Each row has a name. Each piece below is followed by the name of the row it came from, unless a question asks for something else. Each question is about the rows just above it. Places in a row count from 1.

Q_468: [123 119 134 129 128 127]
Q_262: [167 210  75 134 125 153]
Q_949: [140 184 146 120 122 154]
Q_626: [121 112 140 126 128 122]
Q_268: [109 123 119 146 139 129]
Q_443: [117  73 108 135 130 121]
Q_663: [117  73 108 135 133 101]
Q_245: [182 142 156  72  94 131]
Q_589: [214 151 173  38  75 132]
Q_782: [153 180  95 134 126 143]
Q_310: [135 130 132 118 124 129]
The row named Q_468: : [123 119 134 129 128 127]
Which row holds these entries in another order? [133  73 101 135 117 108] : Q_663
tags:
[153] -> Q_154
[214] -> Q_769
[132] -> Q_915
The tag of Q_589, keyed by place 6: : Q_915
[117  73 108 135 130 121] : Q_443
The row named Q_626: : [121 112 140 126 128 122]

Q_860: [ 87 138 152  42 104 153 126]
Q_809: [136 123 183 125 186 193 113]
Q_580: [123 113 136 186 193 124 183]
Q_797: [ 86 130 149  41 100 154 117]
Q_193: [158 142 189 158 204 169 140]
Q_183: [179 172 117 132 115 105 119]
Q_257: [ 94 132 143  37 105 147 123]
Q_356: [ 91 133 150  40  97 178 126]
Q_307: [104 153 153  42 138 126  87]
Right after [169] comes : [140]
Right after [172] comes : [117]
[113 136 123 183 125 186 193] is which row reordered? : Q_809
The entry that follows [179]: : [172]
Table of tags by key:
[132] -> Q_440
[178] -> Q_536
[91] -> Q_684
[133] -> Q_819
[179] -> Q_380
Join Q_183 by its entry at place 1: : Q_380
Which row holds these entries in another order? [152 126 138 104  87 153  42] : Q_860

Q_876: [162 155 122  91 140 132 105 112 110  77  75 121 126 130 133  97 123 124
 142 156 116  63 147 117  70 100 120 101  46 139 141 100 171 188 155 167
 194  57 152 160  83 174 130 118  74 138]
Q_910: [139 117 194 143 156 112 122 110 121  46 155 174  75  74 155 100 162 124
 140  77  83 101 152  70 160 120 119 188 142  91 141 167 130  57 138 130
 105 132 100 147 116  63 133  97 126 171]
Q_914: [139 117 194 143 156 112 122 110 121  46 155 174  75  74 155 100 162 124
 140  77  83 101 152  70 160 120 119 188 142  91 141 167 130  57 138 130
 105 132 100 147 116  63 128 153 139 169]
Which row holds these entries in another order? [171 126  97 133  63 116 147 100 132 105 130 138  57 130 167 141  91 142
 188 119 120 160  70 152 101  83  77 140 124 162 100 155  74  75 174 155
  46 121 110 122 112 156 143 194 117 139] : Q_910
The row named Q_910: : [139 117 194 143 156 112 122 110 121  46 155 174  75  74 155 100 162 124
 140  77  83 101 152  70 160 120 119 188 142  91 141 167 130  57 138 130
 105 132 100 147 116  63 133  97 126 171]
Which row holds these entries in another order? [117 194  46  57  75 167 122 152 133  63 147 120 124  70 141 139 126 130
 174 132 130  74 171 138  77 142 156 155 101 123 110 155 105 121  97  91
 188 160 112 100 116 118  83 100 140 162] : Q_876
Put [ 46  57  63  70  74  75  77  83  91  97 100 100 101 105 110 112 116 117
 118 120 121 122 123 124 126 130 130 132 133 138 139 140 141 142 147 152
 155 155 156 160 162 167 171 174 188 194] back in order: which row is it? : Q_876
key -> tag
[131] -> Q_823
[171] -> Q_331
[110] -> Q_917
[170] -> Q_79
[130] -> Q_153
The tag of Q_914, keyed by place 33: : Q_153
[139 117 194 143 156 112 122 110 121  46 155 174  75  74 155 100 162 124
 140  77  83 101 152  70 160 120 119 188 142  91 141 167 130  57 138 130
 105 132 100 147 116  63 133  97 126 171] : Q_910

Q_25: [145 139  76  98 159]
Q_205: [145 140 159  76  98]
Q_486: [122 128 112 139 143]
tags:
[76] -> Q_498
[145] -> Q_982
[159] -> Q_997
[98] -> Q_583
Look up the entry of Q_25 at place 5 in the table: : Q_997
The row named Q_25: : [145 139  76  98 159]
Put [ 98  76 159 140 145] back in order: which row is it? : Q_205
[145 139  76  98 159] : Q_25
The entry that follows [112]: : [139]

Q_225: [174 170 208 117 185 178 103  74 204  69 174 103 208 210 206  65 177 209
 180 102  68 184 208 205 178 103 101  64  69 206 111 111 100  67  67 103
  97 182 196 106 210 185  66 180 207]
Q_133: [209 102 180 206  68 208 177 208 103 207 117 185 210 110 174 208 170 184
 210 178  97 174  69 103 103 106  68  74  67  64 103 111 100 206 182 178
 196  66 111 180 101  67 205 204  65]
Q_510: [208  92  89 187 190 189 185 201 185  73  94 208 186 187 186  92  93 188
 188  92  88 211 183  70 209 188 187  92 184 206 185 186 101  93  81  93
 189 175  84  94 107  96  96 106 100]
Q_5: [190 175  94 106 188  73  93  88  70  81 188  92  84 208 208 187 185  92
 184  92 186 189 211 206 185  93  92 187 185 107 102 100  94 186 186  96
  89 188 201  96 209 189 187 183  93]
The row named Q_5: : [190 175  94 106 188  73  93  88  70  81 188  92  84 208 208 187 185  92
 184  92 186 189 211 206 185  93  92 187 185 107 102 100  94 186 186  96
  89 188 201  96 209 189 187 183  93]
The row with [174 170 208 117 185 178 103  74 204  69 174 103 208 210 206  65 177 209
 180 102  68 184 208 205 178 103 101  64  69 206 111 111 100  67  67 103
  97 182 196 106 210 185  66 180 207] is : Q_225
Put [ 70  73  81  84  88  89  92  92  92  92  93  93  93  94  94  96  96 100
 101 106 107 175 183 184 185 185 185 186 186 186 187 187 187 188 188 188
 189 189 190 201 206 208 208 209 211] back in order: which row is it? : Q_510
[208  92  89 187 190 189 185 201 185  73  94 208 186 187 186  92  93 188
 188  92  88 211 183  70 209 188 187  92 184 206 185 186 101  93  81  93
 189 175  84  94 107  96  96 106 100] : Q_510
key -> tag
[103] -> Q_741
[170] -> Q_457
[204] -> Q_676
[175] -> Q_430
[92] -> Q_289
Look up the entry of Q_225 at place 2 in the table: : Q_457
Which row holds these entries in another order? [106 189  93 206  92  70 186 189 102  92  93 175 185  89 185 208 188  92
 186 187 188  96 183  92 201 209 187 208  93 100 187 190  73 184  94  94
  81  96 185 211 186  88 107 188  84] : Q_5
Which row holds these entries in another order? [ 64  65  66  67  67  68  68  69  74  97 100 101 102 103 103 103 103 106
 110 111 111 117 170 174 174 177 178 178 180 180 182 184 185 196 204 205
 206 206 207 208 208 208 209 210 210] : Q_133

Q_856: [ 38 152 145  81 106 140 201 146 146 145]
Q_431: [ 38 152 145  81 107 204 201 146  96 145]
Q_226: [145 145  95 145 152 107  81  96  38 140]
Put [ 38  81 106 140 145 145 146 146 152 201] back in order: which row is it? : Q_856
key -> tag
[153] -> Q_996
[201] -> Q_719
[105] -> Q_795
[106] -> Q_499
[202] -> Q_822
[152] -> Q_336
The tag of Q_856, keyed by place 5: : Q_499
The row with [ 38 152 145  81 106 140 201 146 146 145] is : Q_856
[145 145  95 145 152 107  81  96  38 140] : Q_226
The entry that follows [95]: : [145]

Q_188: [ 94 148  93  72 173 133]
Q_178: [189  73  80  99 177 178]
Q_269: [172 147 196 162 110  84]
Q_117: [172 147 196 162 110 105]
Q_427: [120  98 120  88 189 185]
Q_317: [137  85 153  92  85 170]
Q_692: [153  85  84  92 170 137]
The row named Q_188: : [ 94 148  93  72 173 133]
The row named Q_117: : [172 147 196 162 110 105]
The row named Q_692: : [153  85  84  92 170 137]
The row named Q_427: : [120  98 120  88 189 185]
Which row holds these entries in another order? [ 85  85  92 137 153 170] : Q_317
[ 84  85  92 137 153 170] is which row reordered? : Q_692

Q_127: [132 135 123 152]
Q_703: [103 201 147 135]
Q_267: [201 104 147 135]
Which row holds these entries in another order? [152 132 135 123] : Q_127
tags:
[104] -> Q_247
[134] -> Q_7
[105] -> Q_647
[135] -> Q_734
Look up the entry of Q_267 at place 2 in the table: : Q_247
[104 135 147 201] is which row reordered? : Q_267

Q_299: [159 146 158 148 193 147 161 139 167 167 147 144 146 160 164 157 157 152
 140 182 133 144 144 149 148 185 164 161 170 155 154 150 134 150]
Q_728: [179 148 166 150 190 163 166 137 165 178 162 149 152 169 169 173 167 147
 139 200 136 146 149 153 145 184 167 174 188 164 164 159 137 150]
Q_842: [160 140 152 141 173 147 163 132 150 158 146 144 141 166 156 169 149 144
 140 180 137 138 140 148 155 155 152 151 168 158 162 154 136 142]
Q_244: [155 146 151 140 164 156 150 138 152 151 153 141 150 154 154 156 159 144
 134 160 134 137 139 143 144 166 151 158 178 148 148 147 134 140]
Q_905: [158 140 151 145 168 150 150 139 157 164 148 141 141 154 157 161 153 144
 135 175 135 139 139 143 149 169 157 155 167 148 149 149 134 141]
The entry that follows [184]: : [167]
The row named Q_244: : [155 146 151 140 164 156 150 138 152 151 153 141 150 154 154 156 159 144
 134 160 134 137 139 143 144 166 151 158 178 148 148 147 134 140]
What comes right after [190] in the named rows? : [163]
key -> tag
[156] -> Q_129
[168] -> Q_50
[167] -> Q_74
[157] -> Q_890
[188] -> Q_712
[187] -> Q_594
The tag of Q_728, keyed by place 17: : Q_74
The row named Q_905: : [158 140 151 145 168 150 150 139 157 164 148 141 141 154 157 161 153 144
 135 175 135 139 139 143 149 169 157 155 167 148 149 149 134 141]

Q_232: [131 161 217 174  72  76]
Q_939: [164 155 217 160  76  83]
Q_841: [177 145 217 149 154  94]
Q_848: [205 108 217 176 162 153]
[ 83  76 160 217 155 164] is which row reordered? : Q_939
The entry that follows [108]: : [217]
The row named Q_841: : [177 145 217 149 154  94]

Q_837: [148 142 125 169 165 140 109 129 150 123 149 120 141 130 121 154 103 139
  97 102]
Q_393: [145 146 112 169 155 150 112 140 161 104 164 117 149 116 129 142  98 139
  90 104]
Q_265: [149  96 156 110  76 112 154 117  99 155  78 158 143 130 130 100 160 110
 141  97]
Q_556: [139 103 143 138  98 119 127 114 151 145 106 149 157 124 154 121 139 101
  98  75]
Q_525: [141 153 123 173 164 133 106 128 152 111 155 117 141 129 132 149 105 140
  87 101]
Q_391: [158 173  85 203 220 150  86 146 151  93 196 117 133 108 117 171  68 151
  63  91]
tags:
[203] -> Q_471
[103] -> Q_293
[139] -> Q_988
[110] -> Q_968
[138] -> Q_3
[109] -> Q_273
[149] -> Q_500
The tag of Q_556, keyed by place 4: : Q_3
[141 153 123 173 164 133 106 128 152 111 155 117 141 129 132 149 105 140
  87 101] is in which row? : Q_525
[148 142 125 169 165 140 109 129 150 123 149 120 141 130 121 154 103 139
  97 102] is in which row? : Q_837

Q_696: [ 71  96 187 130 189 120  95  77 191 193  66  99  72  89  96  66  78 192
 192  81  92  91  66  67  89  94  85  96  69]
Q_9: [ 68  65 179 193 182  68  63 194 184 184 190  66 191  64  64 191  64 185
 185  66  66  63 191 185 184  73  67  62 193]
Q_377: [ 64  66 184 188 184  74  65 187 195 193 169  72 184  69  64 167  64 194
 192  66  66  63 168 163 184  78  66  64 166]
Put [ 68  63 194 184 184 190  66 191  64  64 191  64 185 185  66  66  63 191
 185 184  73  67  62 193  68  65 179 193 182] back in order: which row is it? : Q_9
key -> tag
[65] -> Q_717
[71] -> Q_86
[66] -> Q_169
[168] -> Q_202
[72] -> Q_335
Look up the entry of Q_377 at place 12 in the table: : Q_335

Q_260: [ 91  84 106 133 174 194 192  57 117  45 138 158  79 135 135  85 204  75
 109 121 100  67 203]
Q_381: [165  74 126  73 217  60 155 140 208 171 175  91 105 197 175 122 200 124
 152 195 194 175 152]
Q_295: [ 89  60  77 160  68 119 107 196 204 187 122  94 207  62 158 183 169  63
 185 208  96  57 175]
Q_338: [165 175  60 194 200 140  73 175 152 126 123  74 155 195 171 175 122 105
  91 217 208 197 152]
Q_733: [ 87 139 108 167 205 149  39 165 185 102 138 148 142  55  49  86 212 197
  49 217  76  84 107]
Put [ 45  57  67  75  79  84  85  91 100 106 109 117 121 133 135 135 138 158
 174 192 194 203 204] back in order: which row is it? : Q_260
Which row holds these entries in another order? [152 140 171 195 126 194 197  60 105  73 208 123 175 175 200  91 217  74
 122 152 155 175 165] : Q_338
The row named Q_381: : [165  74 126  73 217  60 155 140 208 171 175  91 105 197 175 122 200 124
 152 195 194 175 152]
tags:
[121] -> Q_635
[138] -> Q_891
[137] -> Q_407
[122] -> Q_855
[207] -> Q_761
[123] -> Q_575
Join Q_295 by its entry at place 11: : Q_855
[165  74 126  73 217  60 155 140 208 171 175  91 105 197 175 122 200 124
 152 195 194 175 152] : Q_381

